These are the activations of a small neural network, seen along a few directions. Each row is one input.
In each table, some parts of the input vary, and every possible input appears once, in random order.
A made-up example of a description, with smaller parts first: one of 4 places along a line, together with either a single point or (one of 2 separate values, together with one of 5 places around a ring) or one of 11 places along a line.
Shared parts are said once, and a part with two or three values counts as separate values.
In the rows, zero is written as 128.

Other details of the inputs shift rows strongly along three fixed directions, in all tables alike. That doesn't count.

Table:
R1: [ 88 166 180 107 171 117 252 144 175 122 170 157]
R2: [162 117 137  47  95  94 116 110  69 110 150 128]
R3: [128 111 110 176 115 139 125 141 114 137 110 133]
R4: [142 151 141  55  99 115  62 116  47 134 135 124]
R5: [124 101 106 159 125 160 104 124 126 124 101 123]
R6: [158 104 133 142 155  98 160 114 129 113 149 112]
R7: [133 125 144 150 137 105 105 142 118 135 156 124]
R8: [ 98 152 111  76  87 167 179 151 169 124  97 182]
R9: [128 120 116 133 158 112 104 129 140 131 150 124]
R10: [130 116 139 134 148 126  84 125 130 122 147 114]
R11: [133 146 142  71 125  89 109 108  46 126 158 128]
R12: [149 149 111  82  72 146  89 110  50 132  80 119]
R13: [143 135 145 144 133 131  93 131 123 125 158 111]
R14: [147 112  87 162 129 138 110 130 142 130  98 123]
R15: [109 173 124  77  55 129  92 137  81 130 103 146]
R16: [100 146 115 162 136 153 110 130 155 121  89 132]
R17: [147  85 137 136 160  98 145 128 129 121 156 130]
R18: [101 165  87  63  85 133  88 119  86 132  94 148]
R19: [ 99 135 150 108 176 131 160 116 142 112 156 143]
R20: [120 139 119  76  79 157 102 133  73 140  80 154]
R21: [156  96 137 154 129 116 117 142 112 136 146 124]
R22: [ 77 170 142  93 121 156 152 147 135 136 104 176]
R23: [131 116 126 155 113 163 117 152 137 142 107 141]
R24: [163 111 149 143 173 125 149 120 117 123 149 121]
R25: [127 116 111 172 121 165 116 138 122 138 103 132]
R26: [130 155 145  54 129 113 106 104  50 126 150 131]
R27: [157  99 138 134 169 125 130 108 120 111 139 112]
R28: [154  90 122 139 123 106 106 133 118 127 137 122]
R29: [134 100  93 150 126 142 108 140 145 137 109 133]
R30: [143 116 122 160 101 157 106 142 128 143 105 103]
R31: [102 130 104 170 125 120 109 134 139 127 115 132]
R32: [113 125 115 162 116 116  94 146 148 131 119 132]
R33: [123 118 107 161 102 135 145 139 150 129  97 118]
R34: [106 174 166  75 162 127 187 124 125 120 141 164]
R35: [148  94 152 126 157 131 150 121 146 118 156 100]
R36: [136 141 154 138 158 123 137 123 126 129 162  98]
R37: [154 115 129 152 134 114 133 128 102 128 123 125]
R38: [134 160 119  58  94  87  96  98  57 115 117 117]
R39: [144 115  88 152 106 143 111 131 139 136 103 100]
R40: [156 103 117 147 138 102 124 119 114 118 122 119]
R41: [123 114 135 136 156 125  87 119 123 122 141 114]
R42: [145 103 152 133 157 121 122  82 143 140 159 122]
R43: [131 136 163  70 118 122 191 137 116 118 156 162]
R44: [106 133 123 174 124 126 105 150 131 141 117 136]
R45: [ 80 158 109 117 114 153 145 159 184 136 102 173]
R46: [108 142 139 113 124 105 150 136 150 124 138 125]
R47: [ 96 155 113  84  95 147 158 109 165 156  98 180]
R48: [112 148  96 152 116 139 114 136 160 135 109 110]
R49: [ 98 162 156  67 142 100 204 124 142 114 153 145]
R50: [129 125 125 163 101 174 125 152 151 132 107 138]
R51: [117 142 151  76 102 128 191 143 120 132 125 149]
R52: [ 93 166 135  92  93 179 196 146 142 136  83 162]
R53: [ 99 154 143 100 136 141 151 121 142 118 127 122]
R54: [133 126 127 168 109 149  97 106 139 164 112 131]
R55: [103 146 109 167 127 120 126 138 155 123  97 140]
R56: [ 90 174 124 149 108 140 157 144 143 131  94 148]
R57: [ 77 146 120 131 119 128 144 149 159 129 102 166]
R58: [140 142 149  41 114 112  82 100  72 106 156 115]
R59: [127 122 153 130 160 122 127 121 151 119 160  96]
R60: [ 88 123 126 117 123 174 161 145 161 126  86 170]
R61: [118 121 114 149 109 168 133 132 149 126  89 114]
R62: [140  95 116 147 140 111 135 123 119 121 138 127]
R63: [139 131 117 127 131 118  97 129 145 121 156 116]
R64: [144 130 125 132 181  99 130 116 142 119 161 118]
R65: [144 106  96 153 109 141 111 140 155 138 111 103]
R66: [149 113 141 161 126 107 114 100 123 158 148 125]
R67: [121 149  91 155 123 133 104 126 148 129 105 114]
R68: [132 105 113 170 107 135 104 148 112 142 103 132]
R69: [126 111  96 148 112 154 120 153 166 139 103 146]
R70: [153  94 113 130 165 117 139 117 127 124 160 122]
R71: [143 145 139 149 149 124 110 115 110 126 142 101]
R72: [136 129 158 144 149  96 140 135 131 131 173 101]
R73: [129 114 109 166  96 118  95 103 144 154 106 132]
R74: [163 110 143 158 154 107 157 121 113 123 153 109]
R75: [139 135 150 153 170  93 140 125 118 123 160 121]
R76: [135 130 148 137 177 117 133 104 136 108 157 102]
R77: [143 123 132 121 158 101 125 124 149 127 173  96]
R78: [151  95 148 130 150 139 135 123 146 108 160 117]
R79: [152 111 145 150 141 114 165 131 121 130 153 105]
R80: [157  91 139 139 142  98 148 128 139 122 159 100]
R81: [147 119  88 154 119 140 118 125 139 129 101 113]
R82: [120 143 131 162 116 146 102 143 142 141 119 104]
R83: [102 116 175  92 180 150 231 143 190 113 157 179]
R84: [121 131 110 163  97 121  83 140 144 122 120 119]
R85: [157 130 125  52 102 126  98  88  51 112 109 108]
Each input here is: one of 5 places around a ring, together with either a single point or (one of 2 separate values, together with one of 8 places around a ring).
Changing only the place on the ring of 5 turns R45 into R4. The same change can be made to R64. Which row results? -> R34
Changing only the place on the ring of 5 turns R44 into R9. The same change can be made to R72. Which row results? -> R77
Change only the place on the ring of 8 in R31. List by row number the other rows that result. -> R32, R38, R46, R49, R55, R57, R84
A walk changes only the place on the ring of 5. It starts at R50 and steps to R43. List the rest of the walk in order. -> R2, R8, R78

Table:
R86: [161 127 166  69 163 118 128  88  86 113 175 110]
R87: [107 169 105  59  58 137  23 111  54 142  82 133]
R88: [ 73 145  94 170 109 154 128 177 205 134  89 178]
R89: [121 154 178  63 188  98 173 101 130 116 191 134]
R90: [ 92 174 130  52 123 112 184 121 149 124 132 174]
R91: [163 129 222  94 182  97 203 120  91 117 220 116]
R92: [ 88 160 142  80  90 117 222 149 108 130  95 200]
R93: [180 100 116  72 114  79  87  87  68 121 150  99]
R94: [134 114 120 204 149 126  51 118 144 139 142  87]
R95: [112 145 128  51 104 164 194 123 134 130  93 175]
R96: [174  75 140 190 207 128 181 124 176 116 174  89]
R97: [110 171 133  93  97  88 149 135  71 135 121 162]
R98: [ 71 175 165 186 126 150 196 175 187 143 120 155]
R99: [129 124  80  76  42 129  53 117  76 139  71 142]
R100: [182 122 120  86 153  51  83  88  64 107 189  63]
R101: [ 80 141 135 190 119 183 244 180 183 145  71 198]
R102: [142 147 164  72 172  87 123  91  94 117 175 100]
R103: [ 70 164 124 174 131 204 193 157 212 121  74 155]
R104: [ 99 136  95 187  99 160  31 157 144 139  81 125]
R105: [141  74 114 189 153 121 121 153 182 122 143 132]
R106: [ 95 181 125  44 121 107 186 123 134 114 127 157]
R107: [110 116  81 169  70 195 104 144 158 151  46 147]
R108: [116 175 109  78  88 126  64 110  71 124  93 102]
R109: [ 96 129  79 178  93 141  72 155 165 144  94 138]
R110: [140 138 184  63 186 122 190  97 120 107 176 127]
R111: [117 122  97 194  92 190  47 138 139 143  74 123]
R112: [133 157 138 104  74 137  87 122  21 135  90 132]
R113: [164  86  85 205 127 111  85 124 143 122 118  74]
R114: [ 72 119  96 158  96 169 164 169 209 137  77 182]
R115: [143  93 136 197 203  92 135 129 193 129 201 119]
R116: [121 103 138 170 182 119 219 134 219 118 148 139]
R117: [ 82 168 122  59  83 145  80 131  95 136  97 153]
R118: [195 112 120  96 145  48  48  77  55 120 180  62]
R119: [179  47 120 204 170 136  91 131 146 136 162  90]
R120: [101 136 134  48 112 122 194 121 146 124 124 181]
R121: [ 95 110 127 155 143 189 200 176 215 130 100 189]
R122: [ 79 172 156  43 112 175 185 123 136 124 106 187]
R123: [148 127 141  67 152  70 121  96 102 123 189 125]
R124: [170  99 156  69 192  63 197  98 117  94 208 100]
R125: [100 159 109 216  85 140  66 153  96 151  70 122]
R126: [167  70 133 213 172 141  52 124 132 128 168  76]
R127: [150  85 153 182 225 135 238 135 208 109 182 109]
R128: [164 117 191  80 147 106 223 131  96 130 182 137]
R129: [142 120  89  74  51 162  58 117  65 146  66 139]
R130: [154  90 123 195 145 154  46 139 128 124 133 100]
R131: [136 128 109 205 153 123  68 124 138 122 132  60]
R132: [168  88 116 232  98 103  95 150 123 144 128  84]
R133: [105 187 136  65  55 101 147 144  81 140 111 156]
R134: [174  92 121 223 173 137  74 115 130 113 151  45]
R135: [157 128 105  57  76 140  94 100  59 132  80 116]
Changing only one part turns R97 into R101. The same change can be made to R133. Which row results? -> R128
What do these inputs look like to the network? -> one of 5 places around a ring, together with either one of 2 separate values or one of 8 places along a line
Change only the choice among 2 separate values in R132. List by row number the other rows that result. -> R92
Change only the place on the ring of 5 in R127. List by row number the other rows that result. -> R100, R124, R131, R134

Table:
R136: [ 83 159  99 145  97 158 124 149 174 137  83 157]
R137: [107 162 128  74  76 132 117 134  83 130  93 159]
R138: [144 120 135  79 136 107 163 114 119 119 152 129]
R139: [143 127 158 119 169  90 171 124 132 124 185 129]
R140: [113 143 142 102 151 143 149 129 137 119 137 136]
R141: [ 88 185 120  50  67 132 155 133 101 130  85 164]
R142: [138  98 152 118 178 111 186 123 148 124 170 144]
R143: [145 111 108 185 144 115  76 121 145 128 144  84]
R144: [112 157 120  57 100 118 104 118  93 128 115 147]
R145: [ 85 150 136 163 154 173 181 140 199 127 110 155]
R146: [154 117 127 125 121  94  75 112  66 135 141 105]
R147: [132 130 137  69 126 143 164 125 107 119 124 144]
R148: [136 130 131  69  93 139 128 123  96 132 108 137]
R149: [134 103  87 211 116 144 107 139 169 130  90 102]
R150: [157  92 102 163  96 139  65 127 106 136 111 101]
R151: [129 122 108 213 118 155  92 150 137 136  98 104]
R152: [ 97 125 115 173 133 159 195 159 215 134 105 167]
R153: [148 109 151 124 164 108 111 113 122 121 183 106]
R154: [115 152 150  95 143 105 186 125 131 116 143 137]
R155: [136 125 164 117 177  89 178 126 131 122 185 136]
R156: [145 100 120 199 152 124  68 130 145 128 144 100]
R157: [153 110 128 212 149 133 100 123 128 134 133  89]
R158: [126 149 105  64  60 160 105 112  71 133  63 142]
R159: [101 132  90 149  65 174 108 153 144 138  50 160]
R160: [149 102 153 105 177  99 182 121 140 119 179 138]
R161: [128 142 131  88 138 105 123 108 115 115 141 114]
R162: [166 104 114 124 130  93  28  98  64 131 149  84]
R163: [134 119 164 135 161 111 164 131 134 124 176 128]
R164: [152 120 130 123 124 119  63 113  96 132 140  92]
R165: [ 90 143 137 191 126 165 173 165 194 141 102 150]
What do these inputs look like to the network? -> one of 3 separate values, together with one of 10 places along a line
Changing only the choice among 3 separate values turns R163 into R150. The same change can be made to R151. Which row results? -> R147
Change only the choice among 3 separate values in R139. List by row number the other rows that result. -> R136, R152
Change only the place on the line of 10 in R161. List by row number the other rows that result. -> R136, R140, R143, R144, R145, R153, R156, R162, R164

Table:
R166: [124 151 161  86 174  71  90 101  92 115 190  96]
R167: [133 105  94 189 108 141  86 145 145 136 107 110]
R168: [169 110 135  93 142  90 111 108  88 116 164  97]
R169: [134 117 140 213 146 131 137 143 152 138 137 112]
R170: [170 108 147  80 151  85 123 109  90 114 180 102]
R171: [116 145 136  47 115 117 160 124 101 121 126 164]
R172: [138  98 132 178 156 126 141 134 168 132 157 117]
R173: [103 137 156 169 163 127 219 159 182 126 147 154]
R174: [138 104 129 194 149 141 127 137 174 131 137 109]
R175: [156  96 122 181 166 111 124 125 147 122 156  95]
R176: [ 66 192 164 107 177 127 197 144 196 128 161 170]
R177: [162  95 141 163 171 105 135 117 147 123 173  96]
R178: [128 109  90 202  94 150  71 143 147 146  86 117]
R179: [111 153 113  57  67 150 100 129  78 131  79 154]
R180: [ 71 176 133 156 141 134 136 142 181 121 132 151]
R181: [ 94 138 164 104 161 145 225 142 186 126 144 181]
R182: [105 164 134  99  88 144 141 142  94 131  94 149]
R183: [138 102 117 193 155 124 127 138 162 126 135 118]
R184: [167 105 154  82 151  97 120 101  86 123 184 107]
R185: [168 109 154  87 159  92 120  95  83 120 175 111]
R186: [ 94 136 154 103 160 134 227 150 186 120 145 181]
R187: [147 102 100 187 116 142  60 132 117 134 106 102]
R188: [130 117  91 199 100 163  74 143 145 134  81 102]
R189: [108 161 102  65  48 161  90 133  85 131  61 144]
R190: [166 120 121  94 103 112  68 101  67 128 128  93]
R191: [171 109 151  81 148  87 123 102  91 120 181 102]
R192: [ 83 156 112 129 100 170 163 142 163 138  73 168]
R193: [113 150 133  64 111 139 146 124 102 121 108 157]
R194: [135 114  95 193 111 141  91 130 145 138  99 104]
R195: [164 109 138 103 145  93 110 101  89 124 162 110]
R196: [ 89 144 145 122 160 156 218 144 184 122 125 171]
R197: [ 88 163 136 133 100 146 184 152 149 138  97 166]
R198: [105 161  87  69  52 144  97 128  81 134  56 150]
R199: [156  90 135 174 165 125 114 129 139 125 166  98]
R200: [128 118  88 202 104 163  76 139 141 135  80 103]
R201: [105 157  96  70  47 147  92 126  83 140  60 158]
R202: [168 106 154  86 158  93 119  98  82 123 178 114]
R203: [133 112  94 194 114 140  90 130 142 141  99 109]
R204: [118 153 142  47 116 129 164 111 103 123 123 150]
What do these inputs look like to the network? -> either one of 3 separate values or (one of 4 places along a line, together with either a single point or one of 8 places around a ring)
A walk changes only the place on the ring of 8. It starts at R200 and steps to R196. List the rest of the walk in order. -> R193, R187, R179, R199, R189, R188

Table:
R205: [129 104 152 212 194 125 215 150 221 122 173 119]
R206: [175 105 161  95 151  97 126 104  78 118 188  96]
R207: [111 133  97 206 105 179 112 146 152 137  66 122]
R208: [105 121 101 208 103 178 105 148 148 139  76 134]
R209: [ 44 226 172  54 131 116 167 118 150 103 125 185]
R210: [173  98 149  79 161 103 107  83 108 124 187  99]
R211: [179  88 130 158 166  78 109 106  94 121 180  85]
R212: [124  95 159 212 196 124 209 161 225 131 178 142]
R213: [140 131  92  73  80 147  41  89  67 140  84 117]
R214: [118 134  82 207  99 149 116 147 161 139  64 118]
R215: [167  98 142  81 183 107 106 104  92 103 179 103]
R216: [ 85 161 151  42  99 133 213 138 130 123 123 187]
R217: [ 86 158 143  24 121 157 194 142 153 107 119 181]
R218: [ 99 175 147  41 104 134 220 136 138 123 108 169]
R219: [ 84 159 135  18 118 140 202 144 156 108 121 184]
R220: [109 123 103 201 105 175 101 155 148 145  73 142]
R221: [136 123  97 155  75 134  81 135 107 138  96 107]
R222: [147 131 106  87  52 116  51 126  56 144  91 125]
R223: [109 118  80 183  93 164  93 136 191 148  79 128]
R224: [170  96 130  86 170  78 111  78 104 123 183 105]
R225: [ 77 195  92 208 111 148  68 161 172 148 109 132]
R226: [148 141 110  91  60 136  64 114  56 130  90 100]
R227: [138 101 142 156 171  98 167 124 140 120 171 128]
R228: [ 54 172 110 201 114 146  65 159 163 152  88 103]
R229: [122  96 151 214 204 115 207 154 216 131 167 154]
R230: [190  99 146 153 179 105 109 102  92 121 168  72]
R231: [114 120 111 205  93 171 101 162 167 148  80 141]
R232: [165  99 145 204 174 127 143 131 166 125 160  84]
R233: [134 129  76  73  79 119  51 119  73 117  86 120]
R234: [177  99 164 103 172  96 114 105  73 127 180 115]
R235: [ 85 161 144  51 118 124 213 140 132 127 114 200]
R236: [173 105 156 102 168 101 126  98  69 118 181 100]
R237: [180  80 152 160 160 100  99 111  99 122 191  82]
R238: [143 141  90  95  67 112  70 110  52 130  83 109]
R239: [ 91 162 162  42 107 148 204 143 131 128 119 192]
What do these inputs look like to the network? -> either one of 3 separate values or (one of 4 places along a line, together with either one of 2 separate values or one of 6 places along a line)
Change only the place on the line of 4 in R215. List by row number the other rows that result. -> R217, R219, R233
Change only the choice among 2 separate values in R217. List by row number the other rows that result. -> R210
